Each row below holds a small network's activations on one input, seen along a few directions.
In each table, some parts of the input vary, and every possible input appears once, in random order.
A made-up example of a description, with smaller parts first: one of 4 places along a line, together with either a single point or one of 9 places around a ring or (one of 2 separate values, together with one of 5 places around a ring).
Shared parts are said once, and a part with two or three values counts as separate values.
In the rows, 128 means zero.

Other details of the inputs vary at random and push rows far along two fixed directions, the same in every table; ignore that.

A family of inputs:
x1: [114  86 192 144 104 200 160 139 105 140 146 118]
x2: [144 127 118 126  93  78 146 108 175  70 144 130]
x3: [141 133 145 139  67  77 168 103 156  51 128 132]
x4: [129 121 101 154 181 178  41 137  81 102 176 163]
x5: [128 151 118 115 101  63 158  94 133  99 113 144]
x6: [122 136 108 117 170 143 111 151 122 175 103 131]
x7: [100 105 195 167 104 214 180 152 131 176 135  90]
x8: [123 139  98 102 158 148 108 140 127 177 121 125]
x9: [159 104 106 105 185 148  10 194  83 110 123 127]
x10: [ 84 111 178 163 103 191 190 121 105 219 111  83]
x11: [123 150 108 121  94  55 181  77 171 116 124 131]
x12: [139 123 113  84 181 125  68 147  76 137 119 158]
x13: [169 143 157 157  72  74 158 109 153  73 101 114]
x14: [151 132 114 104 169 125  82 148  80 148 108 136]
x15: [125 161 100 113 122  64 156  91 175 122 113 127]
x16: [128 110  71  61 203 129  45 163  77 135 157 168]
x17: [122  98 123 109 157 182 103 159 134 130 160 120]
x18: [ 83 128 178 154 118 194 197 130 120 223 116  95]
x19: [131 178  73 148 159  71  81  79 111 103 132 172]
x20: [165 156 104 125 102  68 114 123 188  73 112 123]
x21: [100  97 182 171 103 219 190 149 144 176 131  94]
x22: [136 126 135 135  71  70 169 101 171  60 145 135]
Description of these inputs: one of 2 separate values, together with either a single point or one of 10 places around a ring.
Changing only the choice among 2 separate values turns x8 into x20. The same change can be made to x10. Which row results?
Answer: x9
Which other rows does x14 become when the choice among 2 separate values takes its other values? List them by row number.
Answer: x13

A family of inputs:
x23: [ 99 114 141 166  97 159 179 103 129 141 155 131]
x24: [ 90 121 147 143 114 162 165 117 123 176 122 105]
x25: [155 152  69  82 171  51  44 152 130 101 103 142]
x26: [169 132  64  79 161  66  57 142 140  81 133 148]
x27: [127 133 121 107 117  85 158 120 153 133 114 122]
x28: [136 141 151 151 108 126 154 134 181  91 122 129]
x29: [121 122 109  80 176 133  86 146  97 138 143 150]
x30: [181 133  92  90 150  73  47 171 134  64 113 139]
x31: [115 133 147 136 128 164 150 119  93 162 127 135]
x32: [129 121  98  85 170 132  82 166 110 153 125 129]
x33: [126 143 120 157  83  97 154  86 163 109 123 111]
x34: [150 152  81 100 174  53  47 128 117  93 117 160]
x35: [115 121 155 132 108 149 186 110 128 164 114 116]
x36: [139 134 105 118 171 143  64 148  92 150 106 130]
x37: [180 150  74  79 173  55  54 149 125  99  96 150]
x38: [134 130 153 164  80  97 167 113 146  79 122 138]
x39: [142 119 152 128  82  96 170 114 159  82 119 123]
x40: [143 151 101 112 193 147  71 162 126 140 115 152]
x41: [108 111 115 125 177 215 101 160 129 158 166 137]
x42: [144 157 132 137  93  81 164 110 157 134  90 111]
x43: [137 120 158 156 106 123 126 123 130  98 132 126]
x44: [120  86 155 142 158 218  97 171  79 145 156 112]
x45: [116  86 154 116 156 224  98 173  66 142 164 138]
x46: [ 90 114 131 115 185 217 119 169 118 190 147 135]
x47: [150 123 149 130  84  89 165 125 167  88 116 114]
x48: [162 150  62  91 162  68  46 126 114  63 143 172]
x49: [135 154 142 160 110  93 143  93 132 130 105 129]
x50: [129 142 127 131  91  89 163  85 159  95 144 133]
x51: [108 120 142 170 103 159 169  99 133 142 152 103]
x52: [147 134 146 145  83  88 142 129 163  90 109 107]
x53: [ 92 103 131 101 173 205 111 155  65 182 158 142]
x54: [114  98 167 152 110 194 137 145 114 143 133 102]
x55: [105 119 152 157 130 179 158 127  94 176 127 135]
x56: [111  96 125 135 163 196  87 139  90 159 171 132]
x57: [118 108 180 138  91 161 174 124 131 118 146 119]
x58: [118 153 131 152 104  80 168  92 147 121 113 115]
x59: [134 130 115 121  94  84 162  92 164  96 132 129]
x60: [129 136 120 143  94 102 144 109 162 120 129 108]
x61: [108 123 136 113 109 111 181 107 144 141 121 124]
x62: [137 162 139 168 102  86 162  89 140 123  99 113]
x63: [121 139 156 135 108 132 172 103 126 149 121 125]
x64: [113 136 117 131 130 102 140 119 121 127 124 150]
x65: [112 114 140 142  92 158 176 119 149 156 144  99]
x66: [122 114 130 120 165 187  92 166  90 190 120 113]
What is each input in this table made of?
Answer: one of 4 places along a line, together with either a single point or one of 10 places around a ring
Changing only the place on the line of 4 turns x63 into x29. The same change can be made to x31. Which row results?
Answer: x53
Changing only the place on the line of 4 turns x41 into x46. The same change can be made to x56. Which row results?
Answer: x34
Which other rows agree with x43 in the place on the line of 4? List them by row number.
Answer: x28, x30, x38, x39, x44, x45, x47, x52, x54, x57
